Mak: [-60 -15  39  45]
rusum: [-49 -70  48  -5]
tiper: [-78 -61 -45 -42]
fotif: [  48   18 -108  -52]
Vum: [ 25 -60 -76  15]
Tibi: [-35 -78  77  44]
Bog: [ 49 -15  49  49]
back: [-108   18] -> fotif
back: [ 45  39 -15] -> Mak
back: [ 77 -78] -> Tibi
back: [-61 -78] -> tiper
all Bog: [49] -> 1 3 4
common Mak Vum:  -> [-60]

Zuv: [-117  -65  -67  -19   46   44   22  -36  -55  -24]
Galom: [-29 -65 -67 -19  46  22  44 -24 -57 -36]
fufi: [ 44  21 -67 -19  46  22  44 -24  44 -36]
back: [  22   44   46  -19  -67  -65 -117] -> Zuv
asked: [ 44  21 -67 -19  46  22  44 -24  44 -36] -> fufi
asked: [-117  -65  -67  -19   46   44   22  -36  -55  -24] -> Zuv
all fufi: [44] -> 1 7 9

dibu: [ -4  21  -4  38 -42  37  13  33 -19  13   3 -31 -31]
nek: [ -5   1   5 -34  -2  19  40   7  78  -8 -24 -54 -27]
suz: [  2   0  -6  39  -1  14 -39  12 -88  15  25 -54 -27]
notuf: [-34  -2  18  40   7  37  13  -1 -19  13   3 -31 -31]
Dadek: [ -5   1 -54 -34  -2  19  40   7  78  -8 -54 -24  25]
common notuf suz:  -> [-1]
asked: [ -5   1 -54 -34  -2  19  40   7  78  -8 -54 -24  25] -> Dadek
all Dadek: [-54] -> 3 11
asked: [ -5   1   5 -34  -2  19  40   7  78  -8 -24 -54 -27] -> nek

reve: [  2  57  61 -67 -47 -50  78 -30  27 -47  39  18  49  59 -30   0 -33 101
 -50  45  66 -60 -47 -41   8  32  92 -37 -60  58 -32   5]
Remag: [  -1    1  -59 -102  -58  -66   34   -2  -10  -91  -48  -79  -51   13
  -24   17   20   28  -61   13   45  -36  -26   -9  -87   16  -40  -69
  -38   -9   26  -11]
faf: [ 13  31   7 -49 -31 -40  59   6  26 -44   7 -17  15  49 -10  16 101 -33
 -50  35  60 -18  -2  -3 -23  24  24 -28 -18  30  20  19]
back: [-50 101 -33] -> reve
all reve: [-50] -> 6 19

Mol: [ 10 -25  29  12]
dizaf: [  -1   22 -107  -21]
rata: [ -2  18 -94 -11]
limug: [ -2   5 -18   1]
gatug: [ 10 -21  33  10]
Fazif: [-2 15  9 -6]
vodov: [-1  1 -3  0]
Sas: [ -3  13 -21   1]
Batil: [-2  7 15  1]
Reto: [ -3  13 -48  -1]
Viki: [-2 15 35 17]
Bigit: [12  7 35  8]
common dizaf Sas:  -> [-21]
common Batil Bigit:  -> [7]
all Bigit: [8] -> 4

Gor: [ 32  -5  36 -25  -4  60  60   2 -14  -5 101   8  17  97  50  18]
debop: [-25  -5  53  60   2 -14  -5 101   7  53  97 -76 -71  -8  72  65]
fubom: [ 32 -14  36 -25  17  53  58   2 -67 -21  89  52  25  -6 -97 -53]
dudul: [ 32 -14  36 -25  17  53  58 -67   2  -5 101   8  17  97  50  18]
asked: [ 32 -14  36 -25  17  53  58   2 -67 -21  89  52  25  -6 -97 -53] -> fubom
all debop: [-5] -> 2 7
back: [ 97  53   7 101  -5 -14] -> debop
all Gor: [-5] -> 2 10
back: [-21 -67   2  58  53  17 -25  36 -14  32] -> fubom
back: [ 97  17   8 101  -5 -14   2  60  60  -4 -25] -> Gor
asked: [ 32 -14  36 -25  17  53  58 -67   2  -5 101   8  17  97  50  18] -> dudul

sufu: [-14  14  47  49  19 -12 -16  -2   4 -10 -20  -6  21  33  12 -21 -35 -24
  -9  -5  -4   7  24  24   1]
Negip: [   9   -1 -113  -63 -100 -101   69   53   44   44   45   37   21    8
    2   -6  -19  -26  -15    8   24   20    7   10   28]
Badi: [-19  11  43  45  15 -45 -10   8  10  -7 -17   5  51  75  56  18   1  21
  53  65  54  38  26  10 -15]
sani: [ 14  52  -2   9  32  52  52  29  -3 -25 -24  51  -7 -23 -47 -56 -33 -33
 -35 -49 -57 -46 -27 -19 -25]
kapi: [   2  -19  -63 -101 -113 -100  -77  -48  -12   22   40   30    4  -18
  -28  -32  -42  -47  -31   10   61   91   80   36  -20]
back: [-100 -113 -101  -63] -> kapi
all sani: [52] -> 2 6 7
all sani: [-46] -> 22

Feg: [ -5  -8  11  -2   6   3  17 -19  14  10 -21   6 -32   2  70 -18   4 -44
  65 -53  -8  57 -28 -17 -19 -36  -7   9  40   6  44 -30 -26 -37  35  30
 -12 -22  23  39  17 -20 -27 -15  29  15 -30  -5   8  21  22  -9]
difa: [-42 -21  13  10 -42  36  -7 -57  66  36 -48  60 -35 -11  64   5  18 -73
  71 -39  34  84 -68 -16 -28 -46 -17  47  38  31  36 -32 -31 -11  17  40
 -27 -58  36  40   9 -29 -28 -42  37  84 -96 -60 -18  31  64  34]
dites: [-42 -21  13  10 -42  36  -7 -57  66  62 -48  60 -35 -11  64  67  18 -73
  71 -39  34  84 -68 -16 -28 -46 -17  47  38  31  36 -32 -31 -39  17  40
 -27 -58  36  40   9 -29 -28 -42  37  44 -96 -60 -18  31  64  34]
tuse: [-33 -10  -2 -21 -44  11 -70 -27 -18 -27   4  71  -7  10  55 -41  -9  -2
  -4  28  21  36 -57 -15  36 -13 -27  56 -35  43  62 -25  11  50  13  37
  37 -58  42  -3 -11  11  -6 -33  39  29 -42 -82 -19   1  32   4]
asked: [-42 -21  13  10 -42  36  -7 -57  66  62 -48  60 -35 -11  64  67  18 -73
  71 -39  34  84 -68 -16 -28 -46 -17  47  38  31  36 -32 -31 -39  17  40
 -27 -58  36  40   9 -29 -28 -42  37  44 -96 -60 -18  31  64  34] -> dites
all difa: [38] -> 29

laza: [ 10 -15   1   1   4 -13   4  19  26  65  -6 -10  16  22  27  -7  40 -19]
guf: [-35  -1 -32  12 -19  35  -3 -13 -19 -16  23  10   9  13  17   8 -37  36]
fodip: [-17  71 -21 -24   8 -66 -35   9   0   2 -37 -24 -43 -29   9   7  -3  39]
lok: [ 10 -15   1   3  27 -13   4  19  26  65  -6  16  11 -15  25 -23 -37  -8]
Guz: [-17 -23  11 -19  21 -62  14 -12  -9  -4 -17 -55 -27   9  12  37  14 -12]
zolot: [  4   6  14   9  23  20  15  29 -15  -1 -17 -20 -33  -8  24  -4  31  -1]
ber: [ -5  -5 -17   3  38 -22 -27   5   3  15  -3 -33  -9  21   3  18   1  18]
Dem: [  4 -16  14   9  23  20  15  29 -15  -1  -3 -20 -33 -17 -25 -52 -47  -6]
fif: [ -3 -13 -21 -16  -1 -17 -14  19  32 -13  17 -14  -2   2 -22  24  37  38]
common laza ber:  -> [1]
back: [-17  -5] -> ber
common ber laza:  -> [1]
asked: [-17  71 -21 -24   8 -66 -35   9   0   2 -37 -24 -43 -29   9   7  -3  39] -> fodip
back: [-16 -19 -13  -3] -> guf
back: [ 26  19   4 -13  27] -> lok

Pugo: [-15  24  24 -26 -17   4 -25 110  64 -82  16  39 -58  10  47  24 -72 -26
 -43  62  15 -37  24 -11  25  16  -1 -40 -43  17 -68  -8 -18   6  -8  53
  -6   0  15  86  13 -27 -62 -61 -11  32  31]
pul: [-93  28  72 -21 -11  14 -58 -21  23  36  20   4  16  26  18  38  38  27
 -40  49 -31  24  -9  43 -17  38 -86 -49 -47 -89  51  27 -41   9 -11  44
  45  41  22  -4  25  -7 -14  78 -46  51   6]
Nupab: [-17  38  24 -22 -21   4 -31 111  70 -74  25  34 -56   1  44  30 -78 -26
 -38  65  21 -29  11 -25  18   5   2 -40 -47   9 -72 -11 -14  22  -3  46
  -5  14  17  99  20 -25 -66 -61   8  25  35]
tive: [ -40   25   25  -41   20   -7 -122   49  -58   21   -5   52  -54   13
   12  -30   42   57   14  -42   13    6    6  -35  -10   14   62   41
   16  -57  -37   33   12  -12   37  -36  -61  -36   -3  -17   54   66
  -54   30   61  -56   12]
kura: [ -1  -8  44  -5  20  10 -13 -18  50 -33  25  10 -15  28 -34   6  19  20
  15  53  34  53  32 -46  11  -6  68 -20  43 -64 -24  25 -40  92  25  24
 -57   6 -74  17 -59 -60  52  30  69  76  95]
sime: [  2 -14  59  53  56 -58  31 -20 -17  23 -36  34   1 -47 -69   7   8  21
 -37  25 -27  11  57 -59   4 102 -11  48   0  60   3 -24 -28  90 -36  19
  10 -30  71  60  -4  -2 -35  73 -12 -26  30]
nageg: [-78 -13  27 -74  51 -18   9  49 -71  17  33   9 -19  38  -2 -14 -16 -20
  17  19  -2 -56  55 -18  73  43 -34 -39 -81  51 -19  -7  27 -17 -59 -19
 -57 -43  19 -77 -31 -75  26  -2  57  -1  13]
Fevot: [ -53  -31   53   41    1  -55   13   52   42  -58 -122  -30   57   -5
   12   21   49  -54   79  -69  -10  -11  -10   32   41   32  -15   42
   -2   37  -23  -22 -100   61   30  -32  -27   25   18  116  -47   -3
   -8   48  -29  -61   25]
fef: [  -2   56   25   21   20   -7 -122   49  -58   21   -5   52  -54   13
   12  -30   42   57   14  -42   13    6    6  -35  -10   -8  -68   11
  -22  -57    3   40   13   10   17  -32  -33   77   51  -26  -66   21
  -29  -60  -33   63   -5]
Tekiv: [  -2   56   25  -41   20   -7 -122   49  -58   21   -5   52  -54   13
   12  -30   42   57   14  -42   13    6    6  -35  -10   14   62   41
   16  -57  -37   33   12  -12   37  -36  -61  -36   -3  -17   54   66
  -54   30  -34  -56   46]
visoz: [  2  20 -28   5   3  12 -31 -17  40 -46  46 -10   0  12 -27   5  -4  52
  16  54  39  25  24 -59   2  -6  51 -32  12 -66 -33  20 -24 114  29  17
 -59  14 -51  43 -34 -71  48   4  81  71  97]
back: [ 25 -37] -> sime
asked: [  -2   56   25   21   20   -7 -122   49  -58   21   -5   52  -54   13
   12  -30   42   57   14  -42   13    6    6  -35  -10   -8  -68   11
  -22  -57    3   40   13   10   17  -32  -33   77   51  -26  -66   21
  -29  -60  -33   63   -5] -> fef
all pul: [38] -> 16 17 26
all fef: [42] -> 17
back: [  5  18 -25  11 -29  21  65 -38] -> Nupab
asked: [  -2   56   25  -41   20   -7 -122   49  -58   21   -5   52  -54   13
   12  -30   42   57   14  -42   13    6    6  -35  -10   14   62   41
   16  -57  -37   33   12  -12   37  -36  -61  -36   -3  -17   54   66
  -54   30  -34  -56   46] -> Tekiv

Kudo: [ -4   0   5  10   0  -6   2  -5  -6   5  19  32  49  78 102 118 112 104
  83  57  33  13   5   7  -4  -1   1  -4  85  49  26  24   7  -3  -5   0
   2   5]
Kapez: [ -2   1   2   3   4  -2   4   3   1   1   8   3  -6   4   7  -7   3   4
  -2  -6   6   6   1   4   8  12  25  40  56  91 109 123 112  93  70  33
   8   7]
zuta: [ 4  3  8  7  8  0  0  5 -3  7 -1  6  1 -7  2 -3 -3  1 -7  5 -8  1 -2 -6
  6  5  3  6  8  4  8 95 13 18 22 48 67 95]
Befam: [  3  -1  -3   7   5   1  -5   1 -10  -6  10   5  12  15  29  46  58  85
 113 112 103  90  21  34  26   1  -2   1   3   3   7  -2   0  -4   0   1
  -1  -3]
kude: [  9  -5   7  -6  -8  -5   4   6   6   0   9  -7  -5  -7  -5   8   3  -6
   1  -4   1  -7   2   4  15  32  58  81 101 110 107  91  81  50  18  11
  -1   8]
zupot: [ -4   0  -7  10   0  -6   2  -5  -6   5  19  32  49  78 102 118 112 104
  83  57  33  13   5   7  -4  -1   1  -4   0   2   0  -4   0   6  -1  -7
  -5   5]
dal: [ -4   0   7  10   0  -6   2  -5  -6   5  19  32  49  78 102 118 112 104
  83  57  33  13   5   7  -4  -1   1  -4   0   2   0  -4   0   6  -1  -7
  -5   5]
gubag: [ -3  10   0   1   5   6   4   4   5  -3  -1   4   5   8  -8   9  -4   7
  -3   6  -9  -3  -1  -4  -5   9  13  17  42  63 102 120 118 110  77  61
  24  11]
Kenat: [ -2  -3   2   3   4  -2   4   3   1   1   8   3  -6   4   7  -7   3   4
  -2  -6   6   6   1   4   8  12  25  40  56  91 109 123 112  93  70  33
  30   7]
all zuta: [22] -> 35
asked: [ 4  3  8  7  8  0  0  5 -3  7 -1  6  1 -7  2 -3 -3  1 -7  5 -8  1 -2 -6
  6  5  3  6  8  4  8 95 13 18 22 48 67 95] -> zuta

Bof: [-55   7   2  23   2]
fepo: [-78 -48 -47 -46 -45]
Gup: [-49 -49   7 -49 -45]
kapuf: [ 40 -46 -46 -46 -47]
pena: [ 28 -82 -74 -47 -74]
common fepo pena:  -> [-47]
common Gup fepo:  -> [-45]
asked: [ 40 -46 -46 -46 -47] -> kapuf
all kapuf: [-46] -> 2 3 4
common pena kapuf:  -> [-47]
all Gup: [-49] -> 1 2 4

dipo: [-69   9 -66  29 -12  20  72 -29 -12 -25 -31  -1  52 -51  41 -65  58   4
  12  13  27  33  -4   3   5   3  96]
nibi: [ -69   -8 -103   60    6   10   42  -45    3  -39   -2  -37    6  -59
   65  -73   47   21   48   13   44   46   -8   -4   17   19  106]
nulu: [ -9   1  -8  -3  -5   2  12   3  -2   3  -7  -1   6 -10  11  -7   6  -4
   6  -4   6   0  -4  -4 -25   3  19]
back: [106  19] -> nibi
back: [ 3 -4 33] -> dipo
asked: [ -9   1  -8  -3  -5   2  12   3  -2   3  -7  -1   6 -10  11  -7   6  -4
   6  -4   6   0  -4  -4 -25   3  19] -> nulu

dera: [-46 -65  76 -26 -39 -65 -22 -26 -14  -1 -13  63  62   1  15  26  62 -71
 -78  26 -59  88  30 -84  34  57  62 -74 -86   5  18 -63 -36 -14  23 -40
  43 113 -45  36 -13 -86  25 -14  11 -60  11  39 -41  76  20 -35]
lole: [ -62  -69   76  -45  -45  -70  -23  -70  -13   -2   -9   66   56   -1
   11  -45   81  -82   21   28  -44   77   42  -84   39   74   61  -82
  -94   17   19  -66  -35  -13   30   21   55  119  -60   48  -34 -104
   35  -11   25  -64   23   51  -41   81    7  -27]
kogo: [-55 -66  74 -27 -42 -67 -22 -68 -13  -2 -10  64  56  -1  12 -49  72 -76
  16  27 -48  79  38 -82  37  67  61 -42 -90  12  18 -63 -35 -13  28 -34
  50 114 -54  43 -27 -95  30 -11  13 -61  22  46 -40  78  11 -29]
gid: [ -69  -73   79  -30  -50  -74  -25  -73  -14   -3   -9   70   58    0
   11  -55   90  -88   25   30  -43   78   46  -89   42   82   63  -87
  -99   21   21  -70  -36  -15   31  -31   60  126  -66   54  -41 -112
   40  -11   16  -67   29   57  -44   87    3  -27]
bup: [ -65  -71   77  -29  -48  -72  -24  -72  -14   -3   -9   68  -41   -1
   11  -53   85  -84   23   29  -43   77   45  -86   40   78   62  -85
  -96   19   20  -67  -36  -14   31  -31   57  122  -63   51  -38 -108
   38  -11   16  -66   26   54  -42   84    5  -27]
asked: [ -62  -69   76  -45  -45  -70  -23  -70  -13   -2   -9   66   56   -1
   11  -45   81  -82   21   28  -44   77   42  -84   39   74   61  -82
  -94   17   19  -66  -35  -13   30   21   55  119  -60   48  -34 -104
   35  -11   25  -64   23   51  -41   81    7  -27] -> lole
asked: [ -65  -71   77  -29  -48  -72  -24  -72  -14   -3   -9   68  -41   -1
   11  -53   85  -84   23   29  -43   77   45  -86   40   78   62  -85
  -96   19   20  -67  -36  -14   31  -31   57  122  -63   51  -38 -108
   38  -11   16  -66   26   54  -42   84    5  -27] -> bup
all dera: [26] -> 16 20
all lole: [21] -> 19 36

zipov: [-62 -60 -46 -11 -92]
nuren: [105 -30 -60 -42 -51]
ven: [-36  25 -73  70  24]
lonav: [ 38  64  19 -65 -57]
pib: [-62 -61 -93   1 -47]
saf: [-93 -47 -93 -93 -47]
all zipov: [-92] -> 5
asked: [-93 -47 -93 -93 -47] -> saf
asked: [-36  25 -73  70  24] -> ven
back: [-30 105] -> nuren
common nuren zipov:  -> [-60]
all saf: [-93] -> 1 3 4

bifuz: [ -5  68 -57  43 -64   9 -29   2  15 -12   7  80  14  14  42 -12 -11 -75]
papan: [100   5  76  54 -28 -14 -34  58  30  38 -15 -58  75  20 -19 -30 -31   6]
zoz: [-15 -23   6 -13  13 -54  15   1  28 -52 -52 -88 -51 -32  20 -76 -39  -3]
puf: [ -60   84  -89  -89  -89   -5  -13   -8  -13  -78 -127   63  -13   19
   -8   58   30  -69]
back: [-12  15   2] -> bifuz
all puf: [-13] -> 7 9 13
common bifuz zoz:  -> [15]

Minu: [ 34  95 -21  -6   0  11 -38 -22  10 -21  58   9  10]
baz: [ 34 -78  32  -2  25  12 -26  20  20   2 -53  23   1]
popoz: [  4  -2 -78  25  20 -26  12  59  35 -28  55  -8  15]
veva: [ 74  84 -16 -55  58  20 -23  26   9   8  11 -80 -12]
common baz Minu:  -> [34]
common Minu baz:  -> [34]
common baz veva:  -> [20]
back: [ 10 -22] -> Minu
back: [ 11   8   9  26 -23  20  58 -55 -16  84  74] -> veva
common veva baz:  -> [20]
back: [ 20 -26  12  25  -2  32 -78] -> baz

Gafig: [ 32  32 109 109  19 109]
Tuzu: [  2  37  13 -19 -19 110]
molon: [-33  56  -9  -7 -91   8]
satir: [ 14  17   4 -13  -5  -9]
pepag: [ 75  10   0  13 -29 -49]
gopop: [-26 -79  53  46  48 -21]
Talop: [ -5  -8 -13  -5  -8  -8]
fozap: [-71   4  -8 -13  -5  44]
sov: [ 79 113  50  12  17   4]
all Gafig: [109] -> 3 4 6
back: [ 44  -5 -13  -8   4] -> fozap
asked: [ 14  17   4 -13  -5  -9] -> satir
back: [ 4 17 12] -> sov
all Talop: [-8] -> 2 5 6

zemud: [ 65 -96  12   9  -7]
vul: [ 65 -96  12   9  -5]
pas: [-22  63 -27 -28 -27]
fuz: [ 69 -76 -10 -21   2]
burep: [ 30 -71 -12 -35 -75]
tabo: [-57  -9   2 -68  71]
kizo: [ 65  35  14  -3 -29]
nomo: [-76  63 -27 -28 -27]
fazu: [ 35  14  65  72 -42]
zuzu: [  19   20 -106  -20  -14]
Diden: [ 65  11 -75   9  -5]
back: [-12 -71] -> burep
common burep Diden:  -> [-75]
back: [65 14 35] -> fazu

pitu: [  21  -54   39  -33    9 -100   13]
riko: [-26   9   9 -26 -36   9  50]
gabo: [ -8  22  22 -43 -27 -46 -31]
Bik: [ 12   8  62 -36   5  30  35]
kurab: [ 21 -30  -6  39 -61 -28   9]
Duko: [ -8  28 -31 -46 -43  22  22]
nem: [ -8 -31  -7 -28  27   5 -59]
lun: [ 21 111  41  42 -26  20 -35]
back: [22 22 -8] -> gabo
all riko: [-26] -> 1 4
back: [ 22  22 -43 -46 -31  28] -> Duko

kevid: [-72 121  40 -54  40 -28]
puzum: [121  29 -53 121 -12  28]
zas: [-72 -13  40 -54 -67 -14]
common kevid puzum:  -> [121]
back: [ 40 -13 -72] -> zas
all puzum: [28] -> 6
back: [-28  40 -54  40 121] -> kevid
all kevid: [-54] -> 4

Bepe: [ -64  -45  -49  -78  -56  -59    3 -100  -25  -53  -26  -49  -30  -79
  -62   57  -29  -78   19  -38  -68   53  -69   28  -27]
tam: [ -27  -94  -87  -59  -45  -62  -76   11   25   56  -60  -15 -110  -45
   43  -25  -76  -21  -90  -51  -23   63    8  -83  -96]
Sug: [ -38  -68  -69  -69  -56  -59    3 -100  -25  -53  -26  -49  -30  -79
  -62   57  -29  -78   19  -38  -68  -64  -69   28  -27]
Nikul: [ -26  -87  -87  -59  -45  -62  -76   11   25   56   56  -15 -110   56
   43   14  -76  -21   -1  -51  -23   63    8  -83  -96]
asked: [ -27  -94  -87  -59  -45  -62  -76   11   25   56  -60  -15 -110  -45
   43  -25  -76  -21  -90  -51  -23   63    8  -83  -96] -> tam
all Nikul: [56] -> 10 11 14
back: [-110  -15  -60] -> tam
all Sug: [-69] -> 3 4 23
asked: [ -64  -45  -49  -78  -56  -59    3 -100  -25  -53  -26  -49  -30  -79
  -62   57  -29  -78   19  -38  -68   53  -69   28  -27] -> Bepe

Zemig: [-109  -40  -40   18  -33   14  -54  -54  -40  -54]
neron: [ 12 -59   7  30 -27 -41 -11 -44  18  15]
Mapo: [ 58 -20 -64 -15 -18  13  30 -39  99  61]
laviz: [ -37   56   74   20   79 -111  -40   30  -19   23]
Tib: [ 51  -4  38 -59 -60  20 -62 -61 -33   2]
Gapef: [ 99   5 -60 -66 -86 -66 -60 -65  30  30]
all Zemig: [-40] -> 2 3 9
back: [ -40 -111] -> laviz
common Tib Gapef:  -> [-60]
all Gapef: [-66] -> 4 6
back: [-39  30  13 -18] -> Mapo
common Tib Zemig:  -> [-33]

lev: [ 10   2   1  -9  -6  12 -12 -12   3   6 -13   3  -1   6  -1   1  10 -12
   7  -6  -1  -1   3]
rebo: [  59   14    3  -53  -29   62  -57  -57   17   31  -70   16   -2   29
   -7   -1   45  -60   42  -31    0 -102   18]
Gikap: [ 12  16 -10 -14   0 -17   9   9 -15  12   6  18 -18   6 -14  -3  19  -4
  14  -5  11 -10 -21]
nada: [ -97  -24   -4   89   50 -102   96   96  -26  -47    4  -29    5  -29
   12  -29  -30   98  -69    7    0    4  -29]
vene: [  9 -15  12   6  18 -18   5 -14  -3   7   5  12 -12   4  -9  -4  12   0
   9  -4   7  -7 -12]
asked: [  9 -15  12   6  18 -18   5 -14  -3   7   5  12 -12   4  -9  -4  12   0
   9  -4   7  -7 -12] -> vene
asked: [  59   14    3  -53  -29   62  -57  -57   17   31  -70   16   -2   29
   -7   -1   45  -60   42  -31    0 -102   18] -> rebo
all nada: [-29] -> 12 14 16 23
back: [-21 -10  11  -5  14  -4  19  -3 -14   6 -18] -> Gikap
back: [ -3 -14   6 -18  18   6  12 -15   9] -> Gikap

Metu: [  7 -47 -26  64 -17  73 -49]
Panad: [-46  65 -46  64 -46  73  64]
kon: [ 65 -97  64 -17  23  13  58]
Rinof: [-46  65 -99  64  65  73  62]
back: [ 64 -26 -47] -> Metu
all Panad: [64] -> 4 7
back: [-46  64 -46  65] -> Panad
all Metu: [64] -> 4
asked: [-46  65 -46  64 -46  73  64] -> Panad

